These are the activations of a small neural network, seen along a few directions. Each row is one input.
Each table varies a few parts of the input and shows all the possible inputs, shuffled.
A made-up example of a description, with smaller parts first: line(4) and (point or line(9) or (values(3) and ring(5))).
Shared parts are said once, and a part with two or three values counts as separate values.
In the rows, 128 means zero.

Other details of the inputs vary at random and push rows far along two fixed directions, the same in every table; ignore that.

A family of inputs:
row 1: [135 111 170 153 107 174 119 116 156  91 140 138 110]
row 2: [ 98 136 151 155 123 127 150 129 149 107 163 161 115]
row 3: [153 122 123  97 117  97 124 120 178 162 159 142 148]
row 4: [188 142 146  37 155  36  74  79 181 155 166 124 188]
row 5: [ 87 159  68 134 115 178  99 170  58 154 123 129 104]
row 6: [140 113 162 138  88 176 149 108 143 103 138 118  95]
row 7: [ 87 113  72 169 148 158 119 183  67 130  96 110 117]
row 8: [152 137 154 113 144  94 131  91 156 114 109 146 164]
row 9: [140 131  89 120 154  96  92 143  95 153  62 104 142]
row 10: [119 133 144 142 101 146 187 102 132 113 109 152 126]
row 11: [104 140 149 137 107 134 180 126 136 126 158 141 105]
row 12: [130 139 103 117 182 106  82 148  78 124 108  99 162]
row 13: [139  88 153 157  97 165 135 121 166 116 132 126  94]
row 14: [136 139  98 101 164 108 111 140  63 139 105  81 147]
row 15: [109 116 137 151 116 125 168 146 160 131 152 150 104]
Description of these inputs: values(3) and (point or line(4)).
Q: Changing only the values(3) part turns row 8 into row 9. The same change can be made to row 2. Which row results?
A: row 15
Q: List by row number the other rows that have the values(3) part in common with row 10.
A: row 5, row 6, row 11, row 14

A family of inputs:
row 16: [115 139 121 128 137 144 115 142 114 135 140 122 128]
row 17: [150 132 132 102 120 107 163 103 141 138 126 116 146]
row 18: [146 140 144 106 127 116 122 113 160 141 147 135 144]
row 19: [146 133 147 104 137 108 136 116 145 124 144 138 153]
row 20: [126 133 127 143 136 136 126 133 110 115 110 108 124]
row 21: [138 140 135 116 130  90 140 105 152 132 130 137 144]
row 22: [117 126 122 127 128 147 106 126 111 127 132 117 120]
row 23: [122 132 118 126 119 148  99 128 118 132 123 129 119]
row 24: [137 135 147 113 138  94 141 102 137 131 148 130 141]
row 25: [128 115 129 136 136 136 120 146 119 125 102 119 118]
row 26: [113 130 112 140 134 120 122 140 119 145 112 138 122]
row 27: [124 146 117 134 133 139 117 139 110 132 126 140 136]
row 28: [153 126 153 112 131 106 138 111 151 112 120 118 139]
row 29: [125 121 109 126 124 137 145 138 108 151 108 117 124]
row 30: [157 134 149 121 127 108 133 105 155 121 118 121 140]
row 31: [125 114 110 127 123 136 109 142 118 121 127 123 120]
row 32: [133 134 148 107 133 100 132 106 148 139 152 124 132]
row 33: [146 104 142 109 133 108 129 108 156 127 126 131 145]
row 34: [124 116 112 139 129 139 109 131 121 135 108 132 128]
row 35: [129 121 106 136 118 138 104 135 121 130 125 126 120]
row 36: [145 105 142 118 138 110 130 100 152 132 133 122 146]
row 37: [116 139 113 138 143 134 129 140 111 123 126 123 141]
row 38: [128 137 114 120 120 140 143 131  95 140 118 120 125]
row 39: [124 115 110 137 127 138 111 134 114 126 134 114 121]
row 40: [134 119 142 119 143  91 143 109 151 142 137 128 140]
row 41: [143 118 142 120 146 107 139 115 155 140 141 127 153]
row 42: [118 135 106 137 123 120 116 144 120 140 129 132 114]
row 43: [123 127 110 129 131 133 118 157 120 128 135 128 127]
row 44: [122 130 112 140 138 136 118 146 124 143 116 137 135]
row 45: [116 138 121 119 132 142 114 150 117 130 133 131 126]
row 46: [116 146 117 134 129 123 120 133 106 134 122 140 123]
row 47: [126 132 117 133 124 142 108 124 107 124 118 135 129]
row 48: [130 139 131 132 121 147 104 136 120 131 115 119 109]
row 49: [144 117 142 111 142 105 138 123 158 135 134 136 152]
row 50: [127 134 106 137 127 135 113 151 124 138 133 131 127]
row 51: [128 117 130 145 140 138 122 138 115 130 109 110 119]
row 52: [132 123 126 145 131 138 115 139 123 134 100 122 118]
row 53: [135 139 131 138 126 141 113 133 109 123 110 125 119]
row 54: [124 137 114 113 114 146 135 135 106 148 123 114 116]
row 55: [133 122 124 142 129 137 116 143 116 125 126 104 111]
row 56: [126 131 135 123 125 145 110 143 116 122 117 116 109]
row 57: [122 126 121 133 134 142 115 123 100 120 127 123 130]
row 58: [ 79 104 152 185  77 203 196 119 147  80 155 192  98]
row 59: [112 138 121 125 134 121 126 140 102 125 124 138 123]
row 60: [133 133 147  97 128  98 131 114 151 134 145 133 130]
row 61: [118 124 121 118 124 146 105 134 114 123 125 126 119]
row 62: [135 117 142 110 138  90 141 117 154 137 130 136 139]
row 63: [134 133 139 108 134  88 146 112 148 122 131 134 144]
row 64: [126 133 135 132 130 147 111 135 113 126 124 107 110]
row 65: [140 124 136 116 132  91 137 114 151 137 155 122 132]
row 66: [ 74 117 144 190  87 195 211 136 158  84 154 192 109]
row 67: [131 126 103 123 113 137 139 143 109 146 125 111 117]
row 68: [114 127 110 129 127 118 122 151 116 131 131 129 114]
row 69: [146 140 135 116 133 105 137 111 157 130 134 136 157]
row 70: [148 127 136 115 125 109 128  96 154 122 126 131 149]
row 71: [111 145 117 127 124 129 112 136 117 142 127 135 114]
row 72: [122 128 110 138 136 135 119 149 117 133 142 119 128]
row 73: [101 100 171 176  82 171 217  84 191  83 170 180 120]
row 74: [159 115 150 112 124 107 128 121 158 121 136 115 127]
row 75: [119 125 113 128 130 135 119 132 111 111 111 127 132]
row 76: [156 128 161 118 135 112 134 102 140 120 136 114 137]
row 77: [131 132 135 130 130 139 119 139 105 114 112 122 119]
row 78: [120 140 121 135 142 138 124 138 103 127 135 128 137]
row 79: [107 139 113 138 139 119 133 133 107 126 122 123 128]
row 80: [137 128 120 141 120 138 109 144 123 129 117 116 110]
Q: Changing only one part turns row 74 into row 25. The same change can be made to row 43. Which row results?
A: row 49
Q: Describe the family of inputs behind these rows.
A: ring(5) and (point or (values(3) and line(4)))
Q: Change only the values(3) part in row 46. List by row number the other rows that result.
A: row 24, row 59
Q: Change only the values(3) part in row 27. List by row number the other rows that result.
A: row 19, row 78
Q: Change only the ring(5) part in row 76. List by row number the other rows that result.
A: row 20, row 51, row 55, row 64
Q: Start at row 71 and move only the line(4) part, one step at a time. The first step leads to row 18. Which rows follow, in order?
A: row 23, row 48
Q: List by row number the other rows that have the ring(5) part in common with row 20.
A: row 17, row 21, row 28, row 30, row 37, row 63, row 66, row 69, row 70, row 73, row 75, row 79

A family of inputs:
row 81: [129 117 122 126 129 136 120 138 130 126 129 122 128]
row 82: [124 146 119 126 125 127 121 135 126 135 134 140 130]
row 83: [125 130 129 137 140 121 129 140 124 133 130 129 127]
row 84: [131 138 136 133 131 136 121 126 121 120 124 116 124]
row 85: [132 129 128 138 132 128 125 135 128 118 119 118 126]
row 86: [133 128 123 124 122 127 145 134 114 141 127 113 117]
row 87: [132 120 121 135 131 133 125 130 126 119 121 117 132]
row 88: [128 125 129 121 127 144 116 129 124 128 134 120 126]
row 89: [116 137 120 128 130 119 131 124 116 122 128 129 130]
row 90: [118 142 124 121 132 126 127 140 124 130 136 133 129]
row 91: [163 117 159  98 126  75 142  83 194 143 154 139 151]
row 92: [131 131 121 127 121 128 147 128 117 137 118 109 121]
row 93: [115 122 122 128 133 121 124 135 129 136 128 129 123]
row 94: [118 125 122 137 136 118 129 127 124 128 121 124 127]
row 95: [135 120 116 131 122 136 115 134 132 131 127 128 129]
row 96: [130 121 119 130 119 128 112 132 132 130 124 130 119]
row 97: [135 118 124 131 130 136 125 130 124 120 111 127 135]
row 98: [135 128 131 133 131 131 124 135 126 120 108 128 129]
row 99: [131 128 129 131 130 141 122 121 119 121 126 115 130]
row 100: [118 133 123 125 131 118 129 130 113 126 137 133 126]
row 101: [123 124 119 138 139 127 132 129 124 130 124 123 137]
row 102: [126 125 114 133 129 130 121 133 131 142 129 134 133]
row 103: [134 138 131 129 122 140 110 130 128 132 129 128 120]
row 104: [125 132 129 136 138 125 131 134 125 131 110 134 134]
row 105: [133 127 132 127 128 144 122 120 117 122 116 125 133]
row 106: [129 128 135 126 126 135 119 118 117 121 113 126 123]
row 107: [120 121 124 134 136 117 127 133 121 133 130 129 123]
row 108: [134 126 131 135 132 128 123 141 125 123 127 123 123]
row 109: [134 116 124 132 131 132 123 136 123 123 130 121 129]
row 110: [119 135 123 123 129 122 131 124 115 123 118 138 132]
row 111: [123 133 126 140 140 122 131 134 127 129 121 124 131]
row 112: [122 132 120 125 134 127 131 132 114 128 140 131 136]
row 113: [134 132 115 122 112 131 136 132 123 149 123 120 117]
row 114: [121 136 117 128 133 128 133 126 117 123 131 127 140]
row 115: [168 121 175  96 126  86 143  71 182 122 151 120 148]
row 116: [129 130 127 126 118 136 109 123 126 132 129 128 116]
row 117: [134 129 123 123 120 131 147 128 115 138 108 118 124]
row 118: [120 130 126 130 137 125 125 143 132 137 128 129 127]
row 119: [122 142 127 127 134 122 130 138 116 127 137 133 130]
row 120: [168 114 165  99 136  83 155  80 186 133 141 136 167]
row 121: [132 125 132 128 130 140 120 127 116 125 135 119 127]
row 122: [133 136 139 129 129 139 121 126 120 121 113 126 127]
row 123: [113 134 120 118 128 122 125 132 121 129 136 133 125]
row 124: [124 118 124 125 126 127 117 136 130 125 126 123 118]
row 125: [135 130 123 133 123 132 114 139 135 130 124 130 123]
row 126: [130 119 127 131 127 127 123 127 124 119 108 128 125]
row 127: [123 134 120 124 132 131 133 126 115 125 121 137 142]
row 128: [119 137 115 123 121 123 120 128 123 134 133 140 126]
row 129: [167 112 165 100 138  79 153  87 185 136 160 130 161]
row 130: [123 126 132 121 125 135 114 127 124 127 131 121 116]
row 131: [ 68  91 171 220  55 212 241 110 190  69 170 204  80]
row 132: [129 117 127 132 129 124 121 134 122 122 127 123 119]
row 133: [120 121 119 128 136 130 126 137 129 137 131 128 133]
row 134: [132 134 139 130 131 135 119 132 119 124 132 121 120]
row 135: [128 126 135 128 128 132 117 125 116 124 132 121 116]
row 136: [124 136 112 123 124 131 122 130 123 135 137 138 136]
row 137: [123 144 127 126 133 126 132 131 117 124 118 138 136]
row 138: [121 123 124 133 135 121 129 126 122 130 110 134 130]
row 139: [126 134 121 135 130 126 120 138 133 141 126 136 127]
row 140: [129 126 129 128 130 131 119 144 133 126 126 123 122]
row 141: [134 129 124 126 121 144 111 125 126 133 132 126 127]
row 142: [128 135 136 124 128 139 116 135 126 128 131 121 120]
row 143: [121 145 124 130 134 123 132 131 119 123 128 128 134]
row 144: [128 128 121 117 119 131 142 136 122 144 126 113 117]
row 145: [118 133 117 118 131 131 127 135 121 131 139 132 135]
Q: Changing only one part turns row 110 into row 100. The same change can be made to row 138. Which row results?
A: row 107
Q: Changing only one part turns row 134 into row 103. The same change can be made to row 119. Which row results?
A: row 82
Q: Describe the family of inputs behind these rows.
A: line(5) and (point or (values(3) and line(4)))
Q: Change only the line(5) part in row 92. List by row number the other rows that result.
A: row 86, row 113, row 117, row 144
Q: List by row number the other rows that have the line(5) part in common with row 87.
A: row 84, row 85, row 89, row 92, row 94, row 99, row 101, row 111, row 114, row 115, row 131, row 143
Q: Change only the line(4) part in row 123. List by row number the other rows that result.
A: row 93, row 124, row 130

A family of inputs:
row 146: [124 124 120 131 121 141 118 135 120 130 124 126 117]
row 147: [143 118 156 122 123 110 154 101 176 122 154 146 145]
row 148: [127 128 124 132 124 146 119 137 119 129 125 122 119]
row 149: [116 131 113 131 126 134 126 137 118 136 131 132 123]
row 150: [120 126 123 139 132 134 117 140 122 123 123 129 121]
row 151: [148 115 167 121 119 117 148  94 173 113 151 135 137]
row 152: [126 124 127 135 126 141 126 132 113 121 118 116 119]
row 153: [143 123 159 121 120 110 152  98 176 121 147 148 143]
row 154: [114 137 115 130 130 130 138 135 110 129 124 132 129]
row 155: [127 126 125 136 128 144 127 135 116 125 116 120 123]
row 156: [127 132 126 131 121 144 119 133 116 127 123 123 116]
row 157: [114 135 117 131 128 131 128 141 116 135 133 131 121]
row 158: [113 139 114 127 126 133 130 138 113 134 133 134 125]
row 159: [136 128 155 116 123 106 160  97 169 121 156 151 147]
row 160: [122 125 122 138 130 133 128 139 119 127 117 123 119]
row 161: [125 127 126 137 131 144 116 136 119 121 121 126 125]
row 162: [120 133 118 132 123 136 123 138 120 134 124 131 121]
row 163: [147 113 161 121 118 114 148  95 176 118 147 143 139]
row 164: [121 127 116 137 130 133 133 139 117 131 121 127 127]
row 165: [120 129 115 133 126 136 125 142 120 135 131 129 123]
row 166: [112 134 120 136 135 129 125 140 116 127 129 135 127]
row 167: [124 122 121 135 126 138 126 133 116 126 114 124 121]
row 168: [116 129 114 135 130 131 133 135 115 132 121 130 127]
row 169: [115 133 119 135 132 128 136 139 113 131 124 129 125]
row 170: [122 126 120 134 125 136 120 141 122 131 126 125 115]
row 171: [125 126 125 131 122 144 119 134 116 125 127 118 115]
row 172: [207 150 121  39 189  33  33 111 109 162  96  57 178]
row 173: [121 131 119 136 127 134 130 136 117 130 114 129 125]
row 174: [127 130 127 135 125 141 127 131 113 123 114 121 119]
row 175: [139 121 154 121 123 107 155  97 174 123 154 149 145]
Q: Changing only one part turns row 161 into row 148. The same change can be made to row 150. Which row results?
A: row 170
Q: Describe the family of inputs behind these rows.
A: values(3) and line(10)
Q: Start at row 154 and move only the line(10) part, one step at a time. The first step leads to row 169. Which rows follow, in order?
A: row 168, row 164, row 173, row 160, row 167, row 155, row 174, row 152
Q: Change only the values(3) part in row 165. List by row number the other rows that result.
A: row 147, row 164
Q: Change only the values(3) part in row 154. List by row number the other rows that result.
A: row 158, row 159
